Here are a small network's activations along a few directions, averaged over the inputs that share one value of a field.
Values that are neighbours, or in one group, have similar rows; names and order tell nothing.
Random noise pushes rows far along 11 fixed directions. That doesn't count. These rows show it; they differ only by the noise:
[  35  -44  274   57 -390  393 -276 -146 -108 -135 -253 -176  127  189
   55 -216 -103 -446  120   16  180 -123 -196  -84]
[-451   96  166 -187 -350   85   30 -395 -194 -116   41 -144  208  -15
  -64   -9 -115   37  138 -394 -153 -228   62   88]
[ 370 -100 -153   57 -277  -24  119 -528  466 -264  248   98 -145   56
 -253 -106  201 -281  225 -154  266  290  315  -14]
[ 211  -28  184   57 -207   97 -243  220 -197   73 -212  107 -123  -23
  123   46 -180   18  196  -30 -156 -291   69   13]
[-218  146   97  -42  244  224  119 -258  374 -315  -95   40 -158 -162
 -189  -81  464  -88 -196 -110  117  -23 -124   29]
[ 459  -43 -100   22    1  161 -114 -182  -80 -218   31 -366   84  -73
  197   67 -184  -93 -233  314  157   62 -229  -86]
[ 306   63  -52    2   80  153   85  -58 -133 -116 -233   48 -172  -50
  152  280   11  -57 -266   27  -97  -81 -243  135]
[ 136   -8 -184  246  182 -266  103   63   88  -25  239 -141   -5  -50
   88  149  -37  111  -11  160   43  168  -11 -180]
[-162  -51   91 -206 -315 -103  156  158  104 -401   10  346 -490  161
   52   20   20  470 -228 -228  139  368  164   66]
[ 144  270 -239   94  322  482 -184  348  -66  431 -416 -392    8  194
  178  -39  -10  -38  -39  190   97 -469   10  118]
[ 406  -73  -90  244   13 -231  -40 -212   63  107  329  -94  246 -226
  -82   31   37 -374  347   14 -119   -2  200   -2]
[ 335 -200   70  170 -407   25 -107  335   60 -142 -177  322 -459  388
  145  -29 -142   10   66   90  269  291   39 -170]
[ 189  203  -28   74   48  207 -270  153  534 -205 -108 -457 -231  -41
   28 -273   14  355  116  138  399 -185  362 -154]


Field U:
u8: [-559   93   57  151  362 -204   52  815  -88  200   58  -41   -4  216
  198  -74  151  259 -322   70   81  327  -44  103]
u5: [ -93 -113 -108 -297  111  205  157 -389  272 -157  205 -110   68  145
 -100 -139   33  351 -346  200  175  122 -123 -243]
u3: [-149  184 -399  133  343  105  402 -185  402   91 -293  216 -194   79
 -291  252   76    2  289 -165  138 -233 -163 -328]
u9: [-395  122  383  113   87 -493 -243  146 -225   16  228 -384  514 -345
  163   53 -141  -44  125  -74 -246 -114 -135  115]
u1: [ -18  290 -352  -50  468   44  -25  411  291  391 -457   40 -462  196
  -23  172  133  294 -238  157  214 -171   -2  358]
u6: [-361  -46  285   43  356  -53   29  256 -236  -79  -42  202  339 -236
   31   48   86 -329  -95   44 -148  100 -575 -115]
u7: [ 318 -131  445   39 -530 -151  -39  -78 -161 -379 -436  307 -194 -100
   12 -136   21 -445   13 -102  -72  346   51  148]
u2: [   1  -60  114  -64 -134 -141   84  119  210  -12  160 -289  343   96
   12 -339   16    2 -213  122   58  194   30  -24]
u4: [ 459 -230 -353 -118    5   63 -100 -420 -120  265  407  -70  190  -98
 -151 -121  -69 -130  185  319  -33   50  291  -55]
The values of U form a star with 4 arms.
Which values are neighbours of u9? Give them in the order they are listed.
Answer: u8, u1
Which values are neighbours of u7? Give them in the order they are listed.
Answer: u4
Which values are neighbours of u3? Give them in the order they are listed.
Answer: u6

Field H:
h8: [ 372 -422  221  134 -482   33 -198   54 -530  219   47  697 -104  247
   82  106  -78 -464  106   57 -341  218 -142  151]
h1: [ 513  165 -446  249 -242  243  264 -231  292  283 -243    1 -159  505
  -75  211  -17 -366  417 -276  113 -202  254  142]
h3: [ 386  -79  -86  567 -154  -51  196  523  -30 -147 -393   -6 -343  554
  371  143 -212 -148   -8  333  365  429 -232 -469]
h4: [ 374 -542 -204 -107   43 -110 -160 -362 -139  386  423   52  369 -108
 -213 -150 -414  129  164  589 -100  -88  -28 -618]
h2: [ -76  162  307  105 -256  109   10  179   52  -65 -606  260 -325  308
   20  207   52 -361  269 -440   90 -281  -31  259]
h6: [-409  397 -527 -143  807  559   -6 -298  239   19 -232 -592    1 -257
 -176  -46  158  206 -359  346  361 -326 -390 -167]
h9: [ 234  113 -326 -129  -81  246  -46 -649  287  243   50 -206  375  -15
 -242  -83  -54 -154  319 -154    0 -313  142   71]
h5: [  12  -69  -96   74  -75 -279  492   85 -264 -113   67  369 -159  137
  186  415  -29   58 -308 -272 -233  314 -267    6]
h7: [ 125  112 -193  588 -220 -695  420  123   15   38  -10   51 -383  564
  279  471   92 -223  -24 -203   81  603  107  272]
The values of H form a star with 4 arms.
Which values are neighbours of h4? Give them in the order they are listed.
Answer: h9
Which values are neighbours of h2? Give them in the order they are listed.
Answer: h1, h6
Which values are neighbours of h7? Give them in the order they are listed.
Answer: h8
